A small network was trained on made-up records. Each row is its average activation on records with the value named, seen along a few directions.
Values that are neighbours, or in one group, have similar rows; names and order tell nothing.
In the rows, 500 means zero.
Random noise pushes rows far along 4 fixed directions. That doesn't count. These rows show it; they differ only by the noise:
[391 563 522 644 428 574 382 610 501 486 482 416 427 501 522 452 469 481]
[360 501 497 430 562 738 507 639 492 439 491 470 484 575 560 507 509 476]
[622 534 739 778 509 554 400 402 561 699 394 625 359 555 468 578 539 542]
[733 486 790 813 610 517 457 498 478 634 579 437 447 424 250 606 432 405]
[229 591 410 578 362 622 359 736 502 373 501 326 455 512 568 373 420 485]
[376 617 580 738 323 576 297 452 619 639 274 651 306 636 676 456 562 645]


NELO, 20 values:
kimom: [493 459 612 515 637 555 514 629 561 478 554 531 568 578 250 484 276 381]
dekog: [417 531 520 680 343 589 428 417 662 588 348 641 465 663 614 401 557 767]
rul: [623 392 451 248 602 617 710 480 460 360 558 435 622 464 439 545 619 446]
mavi: [412 465 356 427 503 369 502 448 423 433 548 509 536 458 541 493 417 387]
gibo: [308 572 574 614 477 711 393 803 575 351 553 315 503 597 309 343 177 462]
baz: [563 507 580 810 373 451 431 429 583 573 446 553 433 515 377 393 329 640]
sotiv: [629 533 534 760 326 230 431 444 441 615 633 398 498 336 441 499 536 577]
geve: [417 553 256 529 421 292 396 379 435 421 497 513 353 410 634 310 563 411]
mep: [658 431 600 434 530 551 659 501 554 576 526 527 603 499 397 622 600 553]
nak: [415 515 241 263 349 316 485 527 405 444 520 373 627 366 673 418 605 480]
lum: [589 448 463 445 640 314 540 505 363 394 714 330 516 338 448 582 577 403]
podu: [535 415 590 306 657 552 630 591 508 397 671 370 609 496 242 698 294 490]
vota: [538 557 633 565 428 591 449 427 693 600 275 701 553 676 521 421 435 665]
pepot: [450 522 550 667 486 596 491 525 619 529 485 473 411 546 503 448 456 549]
gida: [529 532 890 661 517 674 445 657 762 650 451 619 542 704 264 604 278 675]
tet: [517 585 329 635 247  67 430 490 464 491 619 287 550 253 392 470 418 488]
gelod: [483 530 553 594 320 387 477 360 635 612 418 642 492 576 478 444 361 685]
rikat: [510 610 587 677 489 500 413 651 538 505 513 427 471 511 412 573 430 466]
zoso: [626 562 588 643 370 580 399 500 577 478 409 492 496 539 419 358 329 569]
tunat: [586 478 816 721 669 789 519 598 595 591 451 570 477 665 272 627 375 580]
Each value of NELO is a pair of two hidden parts, and every pair occurs once (5 first parts, 4 second parts).
Changing only the second part turns rikat into sotiv. tunat has the same second part as rikat; what does that change turn tunat into?
Answer: dekog
Changing only the second part turns baz into geve. tet has the same second part as baz; what does that change turn tet into?
Answer: podu
Changing only the second part turns lum into mep. pepot has the same second part as lum; what does that change turn pepot into?
Answer: rul

TEP, 11 values:
tisol: [552 353 456 254 692 577 768 528 459 465 569 432 679 467 448 669 649 494]
palek: [799 480 514 574 450 110 525 270 387 595 620 446 557 263 391 465 529 450]
releg: [588 548 401 435 651 394 473 424 386 449 525 482 431 459 556 489 552 263]
boze: [365 518 395 380 380 626 558 719 576 367 512 408 654 566 358 271 304 513]
zugog: [490 458 437 407 596 503 531 350 442 449 478 571 485 516 600 424 481 387]
ged: [561 570 611 663 469 588 389 601 446 500 524 483 403 482 437 597 608 469]
pez: [347 574 536 671 321 558 401 877 531 401 627 230 579 441 289 464 341 592]
fisoz: [673 389 723 405 736 568 609 316 481 697 473 737 395 545 608 821 740 564]
lak: [171 586 456 737 209 634 330 600 746 458 313 499 494 672 549 230 216 672]
vebun: [250 513 421 431 528 756 423 593 493 394 383 577 345 665 693 417 454 499]
lizu: [459 406 497 148 717 712 742 682 577 394 693 409 735 566 384 662 378 546]
TEP is arranged as a line.
List every value one step from zugog, in the order listed.
Answer: releg, lak
List every value one step from lizu, in the order listed.
Answer: tisol, palek
List every value one step from ged, in the order listed.
Answer: fisoz
